Each row below is a small network's average activation on inputs in which a field has the value named, seen along a few directions.
Values that are neighbours, or in one group, have similar rows; names and order tell nothing.

Other fields vary at random and push rows far along one fixed direction, the same in every table; ignore that.

Field U:
u4: [-3.60 -4.63  0.10 -1.33 -0.85  2.61  0.91  1.83 -0.89 -0.76  3.90  2.65
  3.08  1.83  0.40  0.98]
u8: [-3.77 -1.94  0.28 -0.84  0.12  6.06 -3.32  1.17 -1.19 -1.60 -1.98  3.56
  2.78 -0.04 -0.23  2.67]
u2: [ 5.77  2.17  0.27  0.51 -0.47 -3.54  4.07 -1.50  1.87 -0.64  2.59 -2.20
 -1.63 -1.23 -0.92 -5.02]
u12: [ 4.30  5.65  0.66  1.19 -1.76 -1.67  1.39 -0.96  3.32  1.04 -2.08 -1.02
 -3.50 -1.12 -1.13 -4.94]
u9: [ 3.69 -0.10  1.48 -0.96  0.69 -2.89  0.64 -1.38  2.86 -0.43  2.34 -1.70
 -2.54 -1.03 -0.26 -1.33]
u3: [-2.25 -3.98 -4.11  0.93  0.85  1.72 -0.45  1.62 -0.72 -0.47 -1.27  1.26
 -0.81 -0.34 -0.31  3.59]
u1: [-0.73 -3.89  0.94 -0.70 -1.06 -0.20  3.19 -0.41 -1.13  2.66  1.75  0.71
  1.36  0.80  2.37 -2.54]
u14: [-2.03  1.62  1.33  1.89  0.52  1.60 -2.53  1.96  0.34  0.07 -0.62  0.61
  0.85  1.34  2.45 -0.40]
u7: [-7.36 -6.38 -1.89  1.59  3.49  5.66 -4.03  5.52 -4.37 -0.45  1.27  1.66
  2.75  1.37 -0.96  7.53]
u13: [-1.12 -1.66  0.03  1.00 -2.69 -1.98 -0.50 -2.82 -1.18 -1.63 -2.05  0.23
 -3.14  0.49 -0.72  2.54]
u10: [ 4.08  2.37  2.36 -0.86 -2.07 -6.65  0.76 -4.20  1.74  0.23  0.44 -1.83
 -4.16 -1.14 -1.31 -1.04]
u11: [ 2.59  6.30 -1.31 -2.61  1.60 -0.74  2.26 -0.62 -0.16  0.42 -2.13 -2.76
  0.26 -1.90  1.43 -2.15]
u5: [ 1.55  2.83 -1.39  1.50  0.45 -2.01 -1.45  0.27 -0.03  1.81 -0.37 -1.60
  0.06  1.19 -0.16 -1.85]
u6: [-1.12  1.63  1.26 -1.30  1.19  2.03 -0.93 -0.46 -0.47 -0.27 -1.80  0.44
  4.65 -0.23 -0.65  1.96]
U is arranged as a line.
Name the neighbours of u12, in listed order.
> u8, u14
Name the neighbours of u7, in listed order.
> u3, u5
What is the length, in steps, of the shortest route from u6 to u4?
> 11

Field M:
m8: [-1.75 -4.47 -4.73  1.44 -0.30  2.29  1.75  2.98 -1.36  0.63 -1.46  0.24
 -2.39 -1.65 -1.86  1.15]
m7: [-5.92 -1.68  0.44 -4.05  1.53  3.79 -1.95  0.99 -4.29 -0.57 -2.79  2.75
  3.55  0.28  0.02  5.81]
m9: [ 8.02  2.84 -2.30  0.45 -3.72 -8.68  8.79 -5.75  0.61  2.32  0.89 -4.15
 -4.45 -1.64 -1.76 -6.37]
m10: [ 0.42 -3.82  2.32 -1.75 -2.93 -3.13  2.72 -2.84  1.32 -0.55  3.47  0.94
 -2.28  0.66  3.29  0.18]
m14: [-4.48 -7.64  1.94  1.88 -0.32  0.91 -4.50 -0.37 -1.51 -1.10  3.23  0.87
 -1.49  2.47  0.08  4.10]
m15: [-2.40 -1.46  0.29 -1.93  0.19  3.18  0.99  1.53 -1.05  1.26  2.62  1.21
  7.69  0.92  1.09 -2.19]
m2: [ 2.56  6.16 -0.07  2.49 -0.97 -2.35 -2.34 -1.18  1.85 -0.18 -5.64 -1.23
 -1.38 -0.55 -1.47 -1.00]
m6: [ 5.97  7.48 -2.09  1.51  1.49 -3.75  4.72  0.60  1.49  4.73 -0.51 -6.34
 -0.38 -2.35  0.59 -5.76]
m12: [-1.35 -0.73  1.96 -3.16  0.96  3.97 -2.33 -3.37 -1.47 -5.29 -1.22  1.80
  2.54 -1.13 -1.24  5.09]
m13: [-2.26 -4.81 -3.26  3.28 -0.58  0.27 -2.29  2.14 -0.52  0.75  0.62  1.66
 -2.72 -0.75 -2.04  3.72]
m11: [-4.28 -2.88  2.24  0.62  2.02  4.13 -3.37  4.22 -1.07 -1.14  4.95  2.85
  1.95  4.10  0.58  0.69]
m5: [ 1.71  0.25  5.44 -2.07 -0.64  1.67  2.35 -1.32  1.58 -0.27  2.20  1.68
  2.06  0.09  2.14 -4.98]
m1: [ 0.46  2.56  2.27  0.23  0.09 -1.14 -2.03 -0.88  3.13 -2.91 -0.93 -0.09
 -1.72 -0.13 -1.85  1.45]
m3: [ 2.77  8.01 -3.34 -0.55 -0.70 -1.95 -0.26 -1.68  2.19  2.02 -6.33 -1.08
 -2.00 -0.91  1.73 -1.73]
m4: [ 0.51  0.19 -1.14  1.61  3.90  0.78 -2.25  4.91 -0.88  0.28  0.90 -1.11
  1.02  0.60  0.70 -0.16]
A value of M combines one of 5 hidden first parts with one of 3 second parts; all combinations occur once.
Changing only the second part turns m4 into m2. m11 has the same second part as m4; what does that change turn m11 into?
> m1
Changing only the second part turns m3 into m8. m7 has the same second part as m3; what does that change turn m7 into?
> m9
